Each row below holds a small network's activations on one record, seen along a few directions.
Records have a field called Let. Each example row is followed by its value.
Other fields move the rows too, some of them a lot.
(in the rows, 500 means zero)
Strong random noise was added to every row along 8 fixed directions; ignore it. To show where, here is one row again and again, with new noise each time:
[457 483 651 593 536 402 281 708 705 472 547 480 521 400 518 676 439 496
 570 653 534 497 567 554 275 620 381 570 432 460]
[381 469 576 384 618 377 370 407 528 264 517 401 559 337 566 593 619 461
 578 375 489 462 621 709 596 601 426 500 720 471]
[557 558 468 475 561 691 723 539 488 642 303 545 304 839 458 398 474 569
 433 369 573 633 448 427 687 410 651 396 280 446]
[683 422 510 460 449 149 446 449 403 445 569 476 843 480 496 452 385 486
 436 641 369 447 595 693 336 480 520 508 481 547]
[480 366 430 469 508 389 574 472 383 536 518 526 513 604 549 436 612 415
 447 224 555 616 552 687 680 484 593 517 627 364]
[503 583 498 435 471 521 658 410 429 496 442 479 512 596 576 428 467 598
 521 517 430 498 515 432 525 423 662 527 536 498]
[321 572 702 327 512 458 577 731 528 393 496 505 370 565 456 507 513 483
 593 365 577 493 365 527 499 625 449 616 579 373]
[482 567 440 346 783 604 520 246 590 388 305 427 508 527 465 522 605 597
 490 462 526 459 628 586 660 526 459 383 465 590]
[450 572 480 421 584 545 604 488 568 526 460 507 461 543 463 467 574 540
 488 469 542 485 509 484 431 548 461 550 486 486]
[508 604 364 541 542 573 490 154 555 424 530 375 582 264 664 516 641 585
 516 586 344 420 748 451 393 455 526 471 658 617]

[360 444 370 238 753 555 766 366 414 648 276 678 599 865 358 420 459 686
 479 506 730 498 346 489 726 472 629 677 451 487]
n9
[380 584 588 430 541 644 521 498 509 410 424 492 399 538 521 545 441 595
 588 516 520 487 434 399 610 483 544 501 504 522]
n9
[623 519 441 480 529 639 496 504 487 436 434 548 402 507 336 406 557 379
 359 347 529 528 444 549 587 491 332 321 342 533]
n13
[461 631 598 347 601 459 596 612 612 538 481 482 507 553 365 522 432 585
 555 678 546 366 377 434 313 622 402 561 380 583]
n5
[709 336 455 625 591 383 311 397 484 497 472 388 563 511 541 589 484 417
 436 431 459 592 682 756 727 452 540 192 376 571]
n5
[657 725 419 654 392 750 645 379 556 640 440 416 369 512 615 436 460 648
 503 702 329 496 581 175 349 344 644 391 355 606]
n4
[471 433 572 367 595 302 486 585 490 497 545 482 592 510 396 549 458 469
 544 553 551 433 400 634 512 594 419 492 494 526]
n7
[555 405 510 603 564 358 366 691 661 681 596 530 596 472 349 603 424 472
 472 725 589 459 468 541 226 621 315 544 288 549]
n3
[500 675 532 321 311 366 647 396 349 290 694 376 559 291 551 326 634 416
 497 350 281 360 524 499 343 523 444 506 779 545]
n1
[397 493 394 434 569 331 513 375 576 525 641 509 719 310 522 506 660 512
 500 579 511 386 616 575 199 625 383 742 701 507]
n14
[377 420 365 309 851 627 546 422 599 510 400 572 396 518 208 484 754 400
 409 247 762 495 402 674 690 666 177 418 444 523]
n10
[539 590 395 494 572 674 583 489 629 572 417 567 388 557 378 402 650 481
 367 387 585 504 525 450 383 556 361 518 377 490]
n12
[555 617 370 330 762 704 698 393 596 586 317 521 423 664 246 429 545 589
 408 536 603 457 425 455 546 521 359 350 204 645]
n15
[487 500 586 543 473 505 515 587 491 548 433 470 411 623 621 584 402 555
 597 519 503 572 491 459 634 448 684 479 495 435]
n8
[489 489 641 601 530 432 241 563 635 426 478 417 558 431 629 701 379 556
 608 686 463 499 642 521 456 519 534 481 467 522]
n1
[466 496 504 473 595 647 462 537 563 450 345 591 395 588 421 503 528 478
 449 381 632 548 467 533 619 533 440 510 421 456]
n6
[438 404 304 603 635 597 548 284 528 714 398 510 491 601 684 600 581 612
 547 507 593 595 650 476 704 417 733 546 593 458]
n8
[438 305 611 478 555 192 309 615 494 508 505 547 757 563 540 654 326 537
 590 675 573 514 510 656 531 533 573 645 541 419]
n2
[491 517 396 600 447 630 574 407 498 658 376 655 594 636 599 489 360 678
 501 753 539 510 501 288 415 377 733 740 466 492]
n6
[445 672 439 404 360 629 769 425 422 472 580 508 384 447 472 301 637 492
 449 350 425 420 412 334 356 504 465 585 634 530]
n12
[631 482 310 638 357 606 619 394 384 627 621 519 443 428 493 349 592 397
 374 404 416 557 490 426 467 386 489 370 479 552]
n10
[324 540 615 529 651 732 424 588 666 500 404 433 222 518 515 681 510 557
 642 488 618 529 448 412 696 571 482 418 437 499]
n3
[441 787 549 424 440 860 689 328 483 314 384 394 223 476 585 401 558 609
 549 393 354 445 482 245 605 426 584 383 552 604]
n12
[371 486 522 556 521 481 414 567 607 511 593 450 401 348 610 626 646 433
 591 401 550 523 574 544 461 600 436 564 679 417]
n8
[510 277 468 638 471 239 309 480 463 590 576 524 763 482 649 623 404 516
 536 655 499 558 638 614 498 445 645 603 597 434]
n2
[392 607 721 131 670 362 616 577 476 338 367 462 556 655 362 507 374 602
 621 562 551 355 305 574 604 627 484 548 480 553]
n5
[660 668 401 320 496 544 852 387 385 596 500 445 472 615 340 282 504 537
 410 518 397 395 363 390 469 441 498 317 352 672]
n7
[441 477 546 278 637 322 555 491 479 482 393 539 692 670 434 508 419 601
 536 589 582 430 464 585 528 554 549 643 513 492]
n1
[591 470 324 355 668 635 645 326 426 527 287 620 515 711 275 329 556 504
 324 354 616 515 427 565 723 459 445 421 334 548]
n11
[370 477 479 230 553 340 566 451 413 385 525 626 729 442 326 400 539 490
 482 511 582 335 347 588 393 622 338 787 674 498]
n11
[538 522 590 279 433 381 547 435 266 232 458 505 624 504 446 388 408 467
 504 438 405 423 374 588 673 446 531 466 614 518]
n13
[426 438 303 567 678 587 301 353 715 476 536 570 540 210 427 565 797 379
 390 399 637 455 672 633 335 668 174 602 596 523]
n6
[685 561 537 712 327 732 493 616 484 594 372 572 372 667 500 459 245 567
 450 667 438 593 419 267 512 321 646 394 175 538]
n11
[479 549 527 384 627 526 599 471 526 500 350 508 504 672 468 489 458 609
 513 525 545 500 495 506 569 498 566 520 419 494]
n14
[502 488 590 581 458 598 442 627 516 488 501 498 366 488 460 553 412 467
 542 537 510 545 392 440 557 481 463 386 388 518]
n10
[466 520 429 709 518 781 459 465 607 593 481 447 263 456 614 620 546 531
 551 499 516 616 586 372 613 422 565 357 428 512]
n15
[569 579 780 509 420 607 461 735 467 332 382 416 257 675 492 516 298 501
 552 413 417 605 401 462 736 427 587 226 273 469]
n4
[402 569 347 468 518 675 626 317 481 554 448 598 529 469 524 450 550 606
 507 606 535 435 460 312 459 442 555 676 612 522]
n13
[277 594 604 509 599 726 452 496 625 437 407 447 332 463 632 702 446 658
 718 646 542 499 488 332 629 496 592 531 546 512]
n15
[752 473 455 526 572 605 519 447 444 524 333 491 456 735 376 436 367 515
 361 463 479 600 505 556 734 364 542 148 129 616]
n9
[247 480 727 561 596 426 176 752 791 406 590 492 522 269 517 790 456 540
 683 745 599 423 512 486 213 710 289 717 564 448]
n4
[289 621 626 505 622 692 458 576 713 465 407 470 321 482 589 658 515 626
 654 577 576 497 522 368 469 578 503 599 518 462]
n14
[370 600 524 314 554 444 650 571 555 511 575 465 421 445 414 452 680 461
 549 377 564 414 412 505 384 662 346 614 647 456]
n3
[376 496 508 544 698 718 480 542 653 626 391 479 269 585 517 653 531 566
 596 502 648 565 471 432 707 528 530 408 408 496]
n7
[576 539 573 561 444 651 570 649 474 562 396 474 254 729 501 471 413 500
 486 381 498 644 442 401 718 393 626 285 301 447]
n2

Here are new rows. What is Let for each?
[310 397 522 339 605 359 435 469 458 361 574 523 600 397 463 551 594 451
 552 371 595 455 472 678 581 612 389 617 726 459]
n9
[492 538 595 447 456 490 439 413 413 289 536 417 535 333 524 518 435 494
 582 563 369 430 453 492 578 468 479 388 583 598]
n10
[453 507 510 546 688 641 400 372 631 460 321 435 435 547 615 646 505 621
 569 538 534 559 664 516 681 472 599 417 454 509]
n14
[634 429 317 637 611 506 470 447 615 761 555 505 551 468 426 535 549 479
 406 634 544 504 568 517 366 510 406 390 312 607]
n7
[475 448 385 405 442 460 722 584 401 665 477 732 568 713 369 316 520 469
 372 404 657 522 339 492 411 515 521 776 504 382]
n6
[531 392 481 480 708 517 343 402 555 430 399 491 558 466 382 598 479 486
 489 556 572 495 507 642 663 528 369 337 376 600]
n10
[425 524 624 447 607 508 486 645 602 546 446 485 447 581 397 601 383 579
 592 662 584 445 374 441 487 582 454 519 360 543]
n3
[471 504 463 496 573 485 660 762 652 841 478 649 460 728 355 501 469 546
 467 620 706 519 362 407 250 599 443 698 296 420]
n8
[432 437 337 547 629 550 504 261 526 576 519 428 479 420 621 568 685 508
 523 399 536 520 654 564 646 503 564 465 660 528]
n5
[491 278 435 376 723 460 543 479 401 583 319 625 555 788 336 490 454 481
 444 379 713 604 374 704 887 487 532 435 370 460]
n10
[541 656 349 499 542 776 616 348 562 552 409 565 447 472 418 416 541 580
 425 621 498 431 469 281 389 444 435 495 391 607]
n13
[630 533 532 388 576 334 581 572 535 611 429 508 640 663 366 462 381 574
 481 692 517 436 438 526 366 540 478 514 304 555]
n3
[374 589 525 357 689 688 537 420 566 344 391 376 202 463 516 544 751 433
 559 133 564 537 542 591 826 585 407 308 621 470]
n8
[414 577 570 465 743 673 403 486 701 470 326 469 445 518 466 686 401 663
 616 749 574 461 501 422 550 533 453 439 319 608]
n15
[772 524 592 621 343 497 462 652 447 470 600 357 328 486 415 437 436 326
 407 375 345 560 468 558 552 461 415  88 237 589]
n3
